X = [129 144 140 122  98 117 111 120 117 107 124 126]
The entry just right of 124? 126
The entry just right of 98? 117
